Each row below holds a small network's activations on one input, seen along a few directions.
Each table varies a few parts of the input and shows all the possible inputs, shuffled.
Descriptions start from the smaller parts, as in this example, which fits no table here: one of 3 separate values, together with either a single point or one of 9 places around a ring or (one of 6 places along a line, together with one of 8 places around a ring).
Shared parts are said once, and a part with two or three values counts as separate values.

Other details of the inputs vary at random and push rows far along two fixed directions, the same in every table; ignore that.

Rows:
x1: [ 14   4  29  25 -11  21  30  10   0   0  -9   9]
x2: [-14  11  -6 -38   2   7 -11  16 -22  12  36  -3]
x3: [-27  23  -1 -43  29 -18 -13   4   4  12  32   2]
x4: [  5 -49 -37 -21  14 -28 -30 -49  -7  -6 -20  -1]
x5: [ -8 -34 -13  17  13  -8 -12 -50  15  -4 -45   1]
x6: [ 2  9 21 11  0 15 24 -5  2  2 -8  5]
x7: [  7 -49 -10  14  -3 -13 -29 -25  25  -8 -39   3]
x8: [ -3  25 -17 -42  24  -6 -33  18 -14  -1  33  -5]
x9: [ -4 -58 -22 -23  27 -22 -45 -40  22  -7 -30  -1]
x10: [ 33  -3   7  57 -39  27  44   4   5  -8 -46 -18]
x11: [-10   6   3 -36  17 -17 -18  26   6  11  37   8]
x12: [ -4  10 -22 -44  22 -11   2  26  -3  12  28 -14]
x13: [ 33  -2   7  55 -41  26  43   5   7  -8 -47 -18]
x14: [  4  20  27   7 -11   6  18  36  -1   7  19  11]
x15: [-25  20  -7 -25  28 -18  -8  10  -1  19  37  10]
x16: [ 10  37   3  -8  -4  12  -7  25 -15  -5  18  -4]
x17: [  2  22   0 -36  -1 -14   4  13 -22   5  39   1]
x18: [-11  28  17 -35  15  -1   2  13   5   8  32   0]
x19: [ -2 -46 -31  12   4  -6 -15 -35   8 -31 -36  -3]
x20: [ 17 -36 -17   7 -15 -15 -15 -43  -2 -13 -32  -6]
x21: [  3   7  14  37 -12   4  17  13   2   9   0   9]
x22: [ -2 -45 -31   3   1 -12 -28 -35  16 -35 -33  -9]
x23: [-25 -52 -43 -18  36 -41 -58 -52  23   3 -25  -1]
x24: [ 12  12  29  80 -42  21  37  -6   7  -3 -41   4]
x25: [  0  23  14  -2 -26  26  13  21 -21   7  23  -4]
x26: [ -8   9   9 -36  23  -3  -1  19   1  10  32  10]
x27: [ 34   3  24  58 -53  19  43 -11 -18 -12 -35  -1]
x28: [ -7 -32 -11  14   6 -11 -22 -50  24  -8 -46  -5]
x29: [ -8   9  12 -36  20  -6  -5  20   2   9  31   5]
x30: [ 16 -13  13  51 -47  37  22 -11 -16  -5 -38  -6]
x31: [-25  22  -7 -33  21 -24 -22  11  10  15  38   4]
x32: [ 17  -2  15  64 -42  28  39   0  -3 -33 -37  -4]
x33: [  8   2  17  70 -29  16  30 -14   7   0 -40   8]
x34: [-14  10  -8 -35   6  11  -3  16 -27  15  39   2]
x35: [ 20  -1  27  84 -37  21  39   2   2   1 -34   9]
x36: [-23  27   4 -29  24  -8   2   5   0  13  28   6]
x37: [-22  26   0 -20  14 -17 -11  13   6  15  35   4]
x38: [  8  34  -1  -5   5  15   1  24 -23  -1  18   2]
x39: [-11  28  17 -36  13  -1   1  13   8   7  31   1]
x40: [ -2  13 -11 -52   7 -24 -15   6 -13   4  42  -1]
x41: [-11 -36 -18   0  12 -18 -33 -52  27  -7 -42  -5]
x42: [  7  18  33  23 -15  21  31   2   3  -1 -12   0]
x43: [  2 -46 -23   5 -16   7 -31 -39   1  -7 -36 -10]
x44: [  5  13  10  27 -24  17  28  15  -6 -26  -3  -2]
x45: [ 11  10  33  67 -34  24  39 -16   6  -6 -47  -1]
x46: [  6 -49  -8  19   0 -11 -21 -24  17  -5 -40   4]
x47: [ -9   6   3 -28  19 -11  -5  27   0  14  34  14]
x48: [ -1  20  10   0 -20  28  21  21 -27  10  21   2]
x49: [ -5  21   2  -1  -3  10  25  24 -14 -17  25   3]
x50: [ 20  13   3  27 -16  23  49  23  -9   5 -10  -9]
x51: [-18  10  -5 -30  22 -25 -24  20   7  17  43   4]
x52: [  3 -41 -45 -17  27 -17 -62 -40   1 -15 -34 -10]
x53: [ 13  28  13  -2 -19   5  32  16 -26   3  25   6]
x54: [-14  17 -10 -32  10  -6  -4  22  -4 -17  38  -3]
x55: [-16 -62 -41 -16  34 -43 -64 -42  23   3 -20  -1]
x56: [-19  14   2 -49  34  -9  -7   4   2  11  33   5]
x57: [-5 22 18 13 -4 -3 11 30 -2 14 26  6]
x58: [ 13 -33 -29  14   7  -1 -38 -35  -3 -18 -46 -10]
x59: [ -9   8   5 -25  19  -9  -2  29  -3  15  36  15]
x60: [ -3 -62 -62 -35  39 -28 -37 -37  14   1 -30 -17]
x61: [  8  26  34   0 -10  15  22  29   3   4  20   5]
x62: [-3 30 29 -9  0 11 21 14  1  5 16  2]
x63: [ 10 -43  -1   9  -1  -3 -21 -31  25 -11 -41  -1]
x64: [ -2  25  18  11 -10  -4   7  30   6  12  27   5]
x65: [ 11  26   3   0  -8  13  38  37  -9   9  14 -13]
x66: [ 14  44  11  12  -6  25  18  31 -28  -1  17   3]
Each input here is: one of 6 places along a line, together with either one of 5 separate values or one of 6 places around a ring.
Q: Changing only the place on the line of 6 turns x15 into x31. The same change can be made to x49. Which row results?
A: x22
Q: Changing only the place on the line of 6 turns x25 into x2. The same change can be made to x37. Which row results?
A: x24
Q: List by row number the other rows that have the place on the line of 6 in common with x23.
A: x27, x29, x30, x32, x42, x45, x46, x57, x58, x65
Q: Change only the place on the line of 6 in x28. List by row number the other rows that result.
A: x3, x5, x36, x41, x45
Q: Start at x50 and move only the place on the line of 6, one step at a time. The first step leads to x60. Which rows follow, in order?
A: x65, x12, x10, x13
Q: Change only the choice among 5 separate values in x48. List by row number the other rows that result.
A: x19, x38, x53, x60

Rows:
x67: [ 27 -34  -5  63 -40  29  -7 -54  -7 -26 -80  -7]
x68: [  6 -12   4  52 -20   0   7   1  14  -9 -29   1]
x69: [ -7 -23   8  15  -2 -12 -22 -47  24 -11 -31   6]
x70: [-16   0 -24 -51  21 -14 -51 -11 -16   1  30   2]
x71: [  7  63  50  33 -40  34  36  39 -27  -4  31  12]
x72: [ -1  71  70  28 -24  28  51  33  -1   8  20  15]
x73: [  5 -25   8  77 -31  11   7 -70   6  -7 -75   4]
x74: [  0  -9 -30 -20  13  -7   5   0   1 -19  -3 -12]
x75: [-13 -14 -35 -85  35 -23 -14   7  -9   1  43  -6]
x76: [-24 -59 -46 -39  42 -47 -49 -50  13  21  -7   2]
x77: [ 23 -20   3  74 -32  13  10  -3   6 -21 -46   0]
x78: [ 16  20  46  39 -35  14  49  27  10   8   4  10]
x79: [ 23  34  22   2 -26  31  55  39 -27   2  22  -9]
x80: [ -9 -51 -62 -36  38 -35 -69 -24   9  -6  -7  -7]
x81: [ 19  32  22  32 -39  40  30   1 -27 -11 -17  -8]
x82: [  5  14  -2 -29  -2   2   0  38 -21  15  44   4]
x83: [ 18  36   5  22 -21  25  36  38 -17  -4   4 -12]
x84: [  6 -52   1  64 -29   4 -23 -66  14 -22 -78   2]
x85: [ -4 -41 -13  16  25 -25 -24 -30  40  -4 -45   0]
x86: [ -8  -1  -1  -2  15 -23  -8   7  28   0   9   3]
x87: [  0 -77 -72 -29  41 -31 -57 -59  16 -22 -48 -25]
x88: [  1  29   4 -24  -1  17   9  -1 -23 -10  16 -10]
x89: [-37  14  -9 -60  63 -29 -25  23  27  24  48   5]
x90: [-20  26  -7  -3  18 -18   8  14   1  19  28   5]
x91: [-40  34  16 -63  46 -12 -22   8  12  23  52  11]
x92: [  6 -69  -5  22   9 -18 -20 -49  36   0 -63   3]
x93: [-10  19  32 -12  13   5  23  29  14  28  27  11]
x94: [ 14   3  34  47 -39  16  35  21  -2   6  -8   8]
x95: [ 29   7   2  55 -34  27  26  15  -8 -14 -31  -7]
x96: [ 10  30   5 -28  -8  15  25  43 -28  14  39  -7]
x97: [-14   6 -10 -60  26 -22 -24  36 -13  16  67   8]
x98: [ -4  -2 -26 -66  25 -14 -26  24 -18  15  46  -2]
x99: [ -6  51  14 -34  -5  18  29  20 -26 -12  40  -1]
Q: Describe the family of inputs behind these rows.
A: one of 3 separate values, together with either a single point or one of 10 places along a line
Q: Changing only the choice among 3 separate values turns x96 into x81. The same change can be made to x97. Which row results?
A: x71

Rows:
x100: [ 36  37  51  65 -72  64  81  26 -23  -7 -23  -4]
x101: [ -1  37  12 -47  -3  12  23  46 -22  12  52  -6]
x102: [ -3 -41 -30 -41  20 -25 -36 -10  -7   2   5 -12]
x103: [ -7  13   7 -13  17 -23  -1 -12  17  12   5   4]
x104: [ 27 -12   6  53 -39  37  25 -18   1 -26 -61 -12]
x105: [  1  31  24 -10  -4  18  16  12 -36   1  30   8]
x106: [-35   9   7 -36  21 -12 -20  15   4  24  49  13]
x107: [ 25  -8  31  67 -25  12  17 -28  28 -11 -67   4]
x108: [ 26  44  80  75 -65  37  73  23   2   0 -12  18]
x109: [ -4 -54  -1  60 -20 -12 -10 -61  32 -21 -68   4]
x110: [ -5  45  35 -30  17   7  59  83  -3  31  73  16]
x111: [-19  74  47 -14  -2  18  35  65 -15  41  71  12]
x112: [  2  -1 -14 -26   6   3  -7   9  -2 -11   1 -15]
x113: [ 39  32  44  88 -73  46  66  42 -29   2 -20  11]
x114: [-42  20  -5 -35  29 -23 -17  14   7  18  52   7]
x115: [ 22 -53 -19  53 -25  -2   3 -39   3 -23 -70 -19]
x116: [  6  35   8 -31  -4   3  10  49 -23  16  65   1]
x117: [ -6 -60 -65 -41  40 -40 -82 -33  10  -9 -10  -3]
x118: [-12  18  -4 -54  19   2 -13   3 -25   6  41   6]
x119: [ -1 -48 -11  68 -11   0  -9 -58  26  -1 -78  -5]
x120: [  1  77  22 -27 -12  16  50  69 -27  11  76  -9]
x121: [-21 -47 -64 -58  39 -29 -55 -56   5 -11 -16 -10]
x122: [ -3  78  22 -32 -12  17  54  69 -28  10  68  -9]
x123: [ -9 -12 -27 -34  27  -4 -39 -27  -6 -15  -2  -2]
x124: [ 18 -74 -15  54   9  -1   7 -29  42 -17 -80   1]
x125: [ 15 -38 -18  46 -17  14  -2 -66  -2 -27 -69  -5]
x126: [ -4   5 -18 -24   2   2   7  -5  -9  -5   4 -12]
x127: [ 14 -38   2  61  -5   5 -14 -50  31  -5 -84  -5]
x128: [  9  30  -2   0 -12   0  19  30 -15   3  34  -5]
x129: [  4  41   8 -29  -7   2   8  54 -27  19  66  11]
x130: [ 41   2  32  67 -61  45  55   8 -11 -10 -35  -9]
x131: [ 15  36  78  85 -69  42  70  27   0  -2 -11  19]
x132: [  5  48   5 -27   3   3   5  58 -16   5  63  -3]
x133: [ 27  22  39  76 -43  48  41  -5 -24 -27 -41   2]
x134: [-14 -43 -35 -31  52 -36  -7  -5  29   8   3   2]
x135: [-17  35  20   6   9   9   3  28   7  17  21   5]
x136: [-10 -63 -59 -50  44 -41 -72 -31  10 -14 -15 -19]
x137: [ -9  10  -8 -14  15  -3  -5 -16 -25  -9  13   0]
x138: [-11  -3 -37 -45  31 -25 -46  22 -10   5  31   4]
x139: [ -1  -1  -8 -26  -3  13  -2  -9 -13   0   3   0]
x140: [-16 -48 -58 -56  41 -20 -66 -49  10 -16 -21  -9]
x141: [ -7   0  10 -15  18  -9 -13  -7   9  27   3   3]
x142: [-22  22  13 -48  30 -27 -23  15  17   2  42  12]
x143: [-39 -55 -39 -32  48 -36 -78 -42  32  -1  -9   2]
x144: [-28   1  -8 -52  36 -45 -29 -13  19   5  32   9]
x145: [-33  18   8 -41  28 -23 -27  20  15   2  50  13]
x146: [ 30 -22  -8  73 -43  12  16 -18  -4 -15 -51  -1]
x147: [-25  29  -5 -43  40 -27 -14   8   8  30  38   0]
x148: [ 19 -51  10  43 -14  -6 -10 -62  30  -1 -76   3]
x149: [-10 -25 -49 -27  23 -33 -39  -7  -7   4   5   2]
x150: [ 30 -53 -17  50 -24  16  -7 -40  14 -29 -75 -20]
Q: Changing only one part turns x128 into x132. The same change can be made to x109. Which row results?
A: x145
Q: Describe the family of inputs behind these rows.
A: one of 3 separate values, together with either a single point or one of 6 places around a ring or one of 10 places along a line
Q: Change only the place on the line of 10 in x117. List by row number the other rows that result.
A: x104, x112, x123, x132, x133, x136, x138, x140, x150
Q: Change only the place on the ring of 6 in x108. List by row number the other rows that result.
A: x106, x111, x131, x141, x148

Rows:
x151: [-21  17 -24 -76  46 -26 -37  32 -10  15  66   3]
x152: [  3 -30 -12   3   0   0 -11 -17   9 -14 -24  -7]
x153: [ 12 -32 -21   7  -1  -5 -11 -10   8   0 -25  -5]
x154: [  4 -35 -20   8   0  -8  -4 -16   4  -7 -21  -4]
x155: [  3  40  31  14 -21  29  33  21 -15   2  12  -1]
x156: [ 12  10  15  18 -13  13  13  -3  -6 -10 -13   1]
x157: [-15 -29  24  19   7 -18 -20 -30  35  14 -21  20]
x158: [-23  13 -25 -85  42 -26 -23  29  -3  13  65   1]
x159: [  5  38  23  22 -27  18  30  29 -12  -5  19   4]
x160: [  9 -25 -12  -1   0  -4  -7 -25   8  -7 -27  -5]
x161: [  8 -31 -15   8   1  -1 -16 -11   7  -5 -25  -9]
x162: [  1  14   7   4 -10   1   1  -4  -6  -6   2  -1]
x163: [-45  26  -5 -63  67 -46 -23  26  32  29  61  10]
x164: [ 15  24  16  24 -21  14  39  42 -15  10  17   0]
x165: [ -6 -13 -11  10  -4  -2 -21 -36  -2  -7 -24  -1]
x166: [  4  45  29  17 -19  27  30  18 -19   0  12   7]
x167: [  5 -24  -6   0   2   0 -12 -25   7 -12 -27  -9]
x168: [ -1 -25 -15   8   2  -3  -7 -30  -2   0 -23  -3]
x169: [  7 -29 -14   5   2  -9  -5 -24   2  -5 -23  -6]
x170: [ 10  69  45  22 -35  39  63  46 -22  11  29   5]
x171: [ 10   6   4  30 -21   8   5   8  -5  -3  -8  -1]
x172: [  4 -26 -14   7   2  -2 -14 -20   5 -15 -23   0]
Q: Describe the family of inputs behind these rows.
A: either one of 2 separate values or (one of 4 places along a line, together with one of 5 places along a line)
Q: Start at x159 and move only the place on the line of 5, one step at a time. The first step leads to x172. Which rows follow, in order?
A: x152, x158, x154
